Here are a small network's activations along a few directions, averaged over the inputs that share one value of a field.
Values that are neighbours, or in one group, have similar rows; names and order tell nothing.
Random noise pushes rows far along 2 fixed directions. That doesn't count. These rows show it; they differ only by the noise:
[  73    7   58   92  -43   43 -165   33  -51   99  205  114   51   23
 -137]
[ -79 -178  141   59    7  -15 -146 -221   90  -16  328   62  189  172
   14]
[ 223  116   27   55  -92   76 -189  186 -186  209  182  133   55  -49
 -280]
[ 154  217  -63  215  -69  113 -168  313 -134  163   -9  191 -236 -168
 -226]


C, 18 values:
c1: [ -78 -268   97 -176   91  119  126   39  116  105  -13  146   53   67
  394]
c4: [ -85 -103  140 -215   36   28   15  -77  102   50  -60 -400  180   16
  142]
c13: [ 100  -46   70  241 -172   11  -26  -55   59  -25   56    2  181   49
   -7]
c18: [ -47   30  100   55 -106 -192 -155 -126 -102  -91  112  132   78  -22
   14]
c16: [  92  170 -335  -38  161  -38   51  391 -151  -37  -58 -161 -153 -319
 -195]
c3: [ 140  -77  168   63 -240  225   82  -91 -299  240  231  -11  409    3
 -197]
c17: [ 172 -240   22 -496  106 -217  110 -231 -269 -101  323 -101  584  245
 -361]
c10: [ 248  -89  124 -297 -174   24  123   92   93  300 -107 -103   38  -80
 -127]
c5: [  -2  174 -150  -21 -184 -205 -103   75  -95  -85   38   71 -184  169
 -169]
c14: [  27  114 -166  -28  212 -383  170   28 -192  -84   25   31   53  121
  -64]
c6: [-118   63  -73 -163  -55  -53   89  -34   48 -301  173 -208  193  -56
    9]
c2: [ 207 -114  245 -178   66 -151 -219 -184 -125  252  581  -27  695  196
 -214]
c8: [  -4   52  223 -352   43   98  116 -346   81 -111  146 -372  224  207
   37]
c7: [-262  207 -184  182  246  207   21  139  169 -413 -537 -162 -766 -247
  202]
c15: [  46   55  -65   39  -87 -115 -233   70 -202  -29 -146  175 -147  103
 -137]
c9: [ 361   21   28  -61  -61  152  204  235 -117  225 -145  263   27 -119
  120]
c11: [ -11  257 -141  -24  -36  167   92  388   64  342 -562   21 -179 -181
  -62]
c12: [ 390  163 -180  117 -154  243  -75  193 -247  429 -214  145 -172 -288
 -181]
The values of C form a ring.
Question: Going along C from c8 by way of its neighbour c4, in what order are c1, c16, c5, c7, c15, c9 met?
Answer: c1, c9, c15, c5, c16, c7
Question: Fewest steps between c18 and c14?
Answer: 3
Question: Name the neighbours of c13, in listed order.
Answer: c3, c2

F, 18 values:
f5: [-298 -299  256   63  170  143 -108 -470  564   45  224 -244  135  157
  443]
f16: [ -38  -30  195  -48  -80  123  175   30  -44  206 -285   46  -53  104
  149]
f18: [-345 -229   43 -149  282 -335  -93 -356  154 -363  194 -105   16  260
   12]
f9: [ -34 -326  128  -52 -127  268  126 -335  293   56 -152 -124  123  168
  137]
f3: [-556 -205 -258  484   36 -273  -60 -199  261 -291  -38  353 -421   12
  333]
f6: [-386 -429   25  -44  313  -63  450 -536  326 -308 -114  -78 -101  300
  577]
f13: [-388  -66  -80  101  127  -39  206  207  495   37 -572   57 -376  -56
  498]
f11: [-238  302   25  157   93  -81  -65 -139  145 -398  -94 -166 -100   14
 -144]
f14: [ 183  111   45   77 -109 -144 -288   72 -248  -66   69   -8  -24   78
 -332]
f7: [-292  145 -220   13  -53  -58   45   44   25 -341 -109 -301 -153   11
   77]
f2: [ -80  -56 -111 -492  103   56   32  -52   80 -138  -59   28   73   36
  256]
f10: [ 101   87  -76   70  -37 -356 -146 -125  -15  -62  128  256   28  190
 -162]
f1: [-503 -315  394  229  -34   87   -8 -502  395  -24  102  -29   41  -39
  514]
f17: [  79 -181  131  365  -75   31 -137  250 -189    0  171  128  -21   41
  163]
f12: [ 131  330 -175  517   75  135  -50  413  -50   11 -114  454 -719 -336
  -76]
f15: [ 248  404 -276 -155  -21  185  136  568 -329   88 -142 -147  -17 -364
 -457]
f8: [ 141 -122   48 -370    1  -51  272 -125   91 -243  266 -204  299  -11
   -2]
f4: [ 307  207 -210  426  -22  201 -131  227 -242  369 -185  163 -236 -373
 -172]
The values of F form a ring.
Question: Name the neighbours of f14, in listed order.
Answer: f18, f10
Question: Name the neighbours of f17, in listed order.
Answer: f12, f4
Question: Name the neighbours of f5, in listed order.
Answer: f9, f1
Question: Name the neighbours of f15, in listed order.
Answer: f7, f8
